m =
114	130	116	130	129
107	124	139	116	127
119	125	125	125	124
129	114	135	134	118
98	137	130	126	134
121	135	129	118	137
117	133	125	117	134
What is the entry in the bottom-left corner?
A: 117
What is the entry directly above the smallest entry?
A: 129
The third entry on the diagonal from the top-right corner -> 125
What is the entry in the top-left corner?
A: 114
The third entry in reading order -> 116
What is the second entry on the main diagonal?
A: 124
What is the top-right entry?
A: 129
The entry just right of the centre entry is 134
The first entry in the row that holds the largest entry: 107
The minimum -> 98

Questions about the grid below. Rows and columns are numbered from 0.
1) Report the entry directly below the smallest entry.
2) Report the top entry of the column that holds the largest entry.
3) Report the entry in row 0 and column 2.
4) Report the bottom-right entry.
5) Report the top-right entry.
6) Report the entry directly above 150.
7) Report the top entry of the column that holds the smallest entry.
8) Report the entry in the top-left corner.
[[136 137 118 145 132 123 119 117 141 119 116 118 134 132]
 [115 131 118 133 121 132 137 141 113 129 140 124 133 140]
 [109 117 140 115 118 135 134 125 139 127 116 130 121 144]
 [136 118 115 117 137 133 111 143 142 138 124 127 134 136]
 [140 125 116 116 125 143 140 118 135 140 136 125 125 125]
 [115 135 118 127 116 112 149 119 149 123 135 132 143 119]
 [129 117 128 144 111 122 126 121 133 147 121 150 105 116]
 [126 115 113 140 112 137 130 133 126 112 124 142 141 139]
 [117 118 124 141 141 115 125 144 140 132 141 118 115 127]
 [125 124 122 134 135 122 135 112 125 141 136 118 119 149]]
1) 141
2) 118
3) 118
4) 149
5) 132
6) 132
7) 134
8) 136

[[129 111 153 106 111 112 141 144 145 112 143 110 144 143 142]
 [129 144 101 145 144 143 107 108 107 143 107 145 106 106 109]
 [128 147 102 150 147 144 113 110 110 146 112 147 111 113 113]
 [127 112 154 111 113 113 146 151 149 113 147 112 148 149 147]
 [127 109 155 107 110 110 143 148 145 111 145 109 145 144 141]]
Report the first entry on the diagonal from the top-right corner.
142
Report the fourth-last entry, reading row by row.
109
Report the entry in the top-left corner.
129
Report the bottom entry of the column that holds the largest entry.
155
Report the second-last entry, reading row by row.
144
Report the second entry in reading order.
111
The second smallest entry: 102
The smallest entry in the first row is 106
Report the first entry in the row that holds the smallest entry.
129
Report the entry directly above the smallest entry.
153
Report the last entry in the row that holds the largest entry.
141
Report the smallest entry in the last row.
107
Report the entry directly below 128.
127
The smallest entry in the last column: 109
Report the entry just left of 154.
112
The second largest entry -> 154
The bottom-left entry: 127
The entry just left of the smallest entry: 144
The 2nd entry on the diagonal from the top-right corner is 106
Report the minimum.
101
Report the entry directly above the centre entry.
108

100	117	127	138	140	138	124	129	137	119	132	120	120	122	126
The entry just left of the largest entry -> 138
The entry just left of 127: 117

142  141  121  139  115
140  139  121  136  118
142  133  119  135  127
139  137  122  135  123
151  122  109  131  135
150  122  110  131  135
152  122  108  132  135
138  137  122  134  122
128  128  128  128  128
139  137  122  135  121
146  142  118  142  115
Counting starts at 0.
Which number is the entry in the top-right corner? 115
The top entry of the column that holds the largest entry: 142
The entry just right of the largest entry is 122
Which number is the entry in row 2 and column 1? 133
Which number is the entry just left of 136? 121
The entry just right of the smallest entry is 132
The entry just right of 146: 142
The entry in row 2 and column 0: 142
The centre entry -> 110
The minimum is 108
Which number is the entry directly above the centre entry? 109
Which number is the entry just right of the centre entry? 131
Which number is the entry directly above the largest entry? 150
The entry at row 1, column 0: 140
Which number is the entry just left of the centre entry? 122
Which number is the entry at row 0, column 2? 121

Questions about the array below. Rows and columns are numbered from 0.
1) Read off the top-right entry.
2) Read off the entry in the bottom-left corner.
3) Read off the entry directly above 130.
4) Read off the entry at row 2, column 2.
5) Read off the bottom-right entry.
6) Read off the entry at row 0, column 1.
7) Read off the entry in row 0 and column 0.
[[136 137 124 133 120 120 117]
 [137 137 123 134 121 120 116]
 [152 122 108 132 135 145 121]
 [137 137 123 134 122 120 116]
 [152 121 108 131 136 146 121]
 [137 137 123 134 123 121 117]
 [139 137 122 135 123 120 115]
 [137 137 123 134 122 120 116]
 [138 137 122 134 122 120 115]
 [140 137 121 136 122 119 115]
 [151 122 109 132 135 145 121]
 [152 121 109 132 135 146 121]
 [139 138 122 135 118 118 114]
 [152 122 108 131 135 147 122]
 [149 122 110 130 134 145 122]
 [150 121 110 131 135 143 121]]
1) 117
2) 150
3) 131
4) 108
5) 121
6) 137
7) 136

x = ((136, 143, 112, 149, 117, 142, 106), (116, 126, 151, 117, 142, 104, 145), (142, 127, 112, 141, 114, 147, 110), (138, 143, 108, 152, 118, 150, 107), (115, 122, 155, 111, 143, 105, 149), (111, 127, 153, 114, 143, 106, 145), (119, 121, 157, 115, 143, 104, 149), (111, 127, 146, 117, 145, 109, 141), (135, 142, 104, 150, 111, 151, 104), (138, 138, 105, 149, 112, 153, 98), (139, 141, 104, 150, 115, 148, 102), (117, 129, 151, 116, 147, 108, 150), (136, 142, 110, 148, 122, 150, 105), (112, 128, 150, 114, 142, 106, 149), (113, 131, 146, 110, 144, 109, 147), (117, 134, 140, 120, 140, 115, 142))
Find the entry just right of 135.
142
The largest entry: 157
The third entry in reading order: 112
Find the 1st entry in reading order.
136
Find the entry just right of the largest entry.
115
Find the second entry in reading order.
143
Find the 2nd largest entry.
155
Find the entry just right of 144.
109
